Each row below holds a small network's activations on one input, seen along a few directions.
In each table, some parts of the input vary, and every possible input appears once, in random order.
A made-up example of a description, with smaller parts first: one of 6 places along a line, together with either a single point or one of 11 places around a ring or (one of 3 separate values, together with one of 5 places around a ring).
Shared parts are said once, and a part with two or three values counts as separate values.
(in the rows, 128 means zero)

Other details of the inputs shift rows strongly along two fixed directions, in all tables alike. That doesn't count.

Table:
row 1: [183 137 121 163 124 172 118  98 163 110 134  91]
row 2: [ 80 124  81  39  75 113  99 142 138 116 179 100]
row 3: [136 104 160 154 145 127 141 120 128 146 123 121]
row 4: [151 145 138 149 143 155 108 122 142 107 117 131]
row 5: [ 82  75 213 208 185  59 231 168  56 236  75 197]
row 6: [ 66 119  91  51  72  97 126 156 123 141 151 134]
row 7: [ 53 116  84  21  74  94 102 151 129 122 186 108]
row 8: [ 57 125 103  44  89 104 101 158 100 121 160 119]
row 9: [125 142 142 118 142 132 108 133 135 115 120 130]
row 10: [212 151 138 199 140 196 114  87 148  93 111  97]
row 11: [140 145  96 118 136 134  96 119 141  89 134 124]
row 12: [ 66 138 100  47 100 108  89 161 122 113 154 136]
row 13: [145 149  81  89 129 136  87 116 151  76 144 111]
row 14: [ 56 134  58  26  85  80  76 165 113  95 171 137]
row 15: [209 171  78 143 129 179  75  83 178  56 139  97]
row 16: [ 73 136  66  39  99  92  79 155 119  95 165 133]
row 17: [ 65 120  82  48  70  99 105 161 124 124 175 109]
row 18: [126 114 167 189 147 133 142 140  91 142 101 140]
row 19: [170 137 151 168 146 165 120 101 131 111 114 107]
row 20: [129 127 118 119 106 134 137 123 142 136 126 126]
row 21: [172 125 138 185 136 159 134 110 145 129 120 105]
row 22: [204 151 127 161 127 182 131  71 185 106 121 103]
row 23: [193 151 135 170 135 186 110  89 149  92 121  94]
row 24: [125 123 149 135 138 136 124 127 109 129 120 119]
row 25: [158 145 147 155 155 153 112 118 143 111 109 128]
row 26: [ 59  72 209 182 180  45 228 175  51 238  85 201]
row 27: [ 93  76 210 218 186  66 230 169  57 235  71 195]
row 28: [157 138 123 156 163 138 114 114 137  98 114 129]
row 29: [158 120 179 215 164 153 145 120 102 140  91 132]
row 30: [109 123 119 101 102 121 139 127 136 139 133 130]
row 31: [195 163 117 157 132 189  91 100 169  79 127 113]
row 32: [153 144 153 164 157 152 116 121 140 113 107 133]
row 33: [171 134 136 165 128 158 144 101 155 132 110 121]
row 34: [ 73 123 100  51  83 102 130 142 130 138 152 132]
row 35: [ 60 102 126  90 108  56 174 176  85 182 136 163]
row 36: [ 61 121 109  33  92  99  98 154 102 120 160 116]
row 37: [152 116 141 150 136 143 131 109 143 130 132 107]
row 38: [ 70  71 207 198 179  51 229 179  48 240  77 200]
row 39: [160 133 167 201 169 158 130 126 126 130  93 149]
row 40: [110 113 144 126 135  90 177 141 108 176 125 152]
row 41: [148 139 137 157 139 154 109 129 134 109 117 139]
row 42: [151 137 123 154 160 134 113 118 132 103 115 133]
row 43: [159 145 138 157 143 159 106 122 142 107 116 131]
row 44: [ 49 117  79  26  68  93 103 164 120 128 181 111]
row 45: [ 76 121 109  49  88  98 129 135 133 135 154 132]
row 46: [154 127 137 140 129 144 145 101 150 134 117 124]
row 47: [222 153 117 171 127 166 150  85 169 120 123 105]
row 48: [128 145  88  80 129 124  91 124 145  79 146 117]
row 49: [206 171  78 135 130 178  73  83 178  57 140  97]
row 50: [118 114 133 132 126 129 133 126 130 139 136 115]
row 51: [207 150 120 141 133 155 149  79 170 122 134 106]
row 52: [139 118 146 165 127 133 155 125 130 152 104 138]
row 53: [ 66 106 134  71 120  62 171 157  97 181 145 157]
row 54: [130 114 169 188 152 138 142 135  94 145  99 138]
Each input here is: one of 6 places along a line, together with one of 9 places along a line.
Changing only the place on the line of 9 turns row 33 into row 6. The same change can be made to row 29. Which row results?
> row 10
Changing only the place on the line of 9 turns row 26 into row 53. The same change can be made to row 28. Which row results?
> row 48
Which other rows does row 7 become when the place on the line of 9 takes its other values? List them by row number.
> row 1, row 2, row 3, row 17, row 21, row 37, row 44, row 50

Table:
row 55: [158 133 134 147 146 164  99 104 157 102 128 101]
row 56: [219 163  72 112  77 185 125  66 194  93 156  67]
row 57: [151 125 203 231 181 146 155 138 103 156  64 163]
row 58: [163 118 191 198 171 142 172 102 122 159  84 149]
row 59: [153 108 221 238 190 135 200 120 108 188  65 174]
row 60: [ 67 126 127  77 110 105 105 165  96 126 128 144]
row 61: [115 115 116  94 107 111 126 126 132 133 162 100]
row 62: [126 147 111  62 105 140 104 109 146 104 164  99]
row 63: [112 137 110 139 124 138  91 147 115 101 129 132]
row 64: [126 122  99  86  87 120 128 116 147 126 157 103]
row 65: [ 90 148  55  29 135  63 103 147 129  92 156 148]
row 66: [236 173 105 163 127 219  90  63 222  66 126  86]
row 67: [215 173  81 131 136 145 120  92 181  94 138 138]
row 68: [ 57 117  97  87 106 102  85 168  86 105 144 138]
row 69: [ 66 122 136  80 122 106 102 171  90 125 137 134]
row 70: [161 135 126 146 135 162 107 101 164 104 117 114]
row 71: [ 57 103 110  65  84  76 151 164 113 167 157 139]
row 72: [ 49  82 151 108 121  63 183 172  67 203 134 147]
row 73: [116 115 128 130 102 111 182 139 119 176 129 135]
row 74: [121  97 186 233 196 129 133 150  68 140  85 151]
What do these inputs look like to the network?
> either one of 2 separate values or (one of 3 separate values, together with one of 6 places along a line)
Which other rows does row 72 become when the choice among 3 separate values takes its other values? List them by row number.
> row 56, row 73
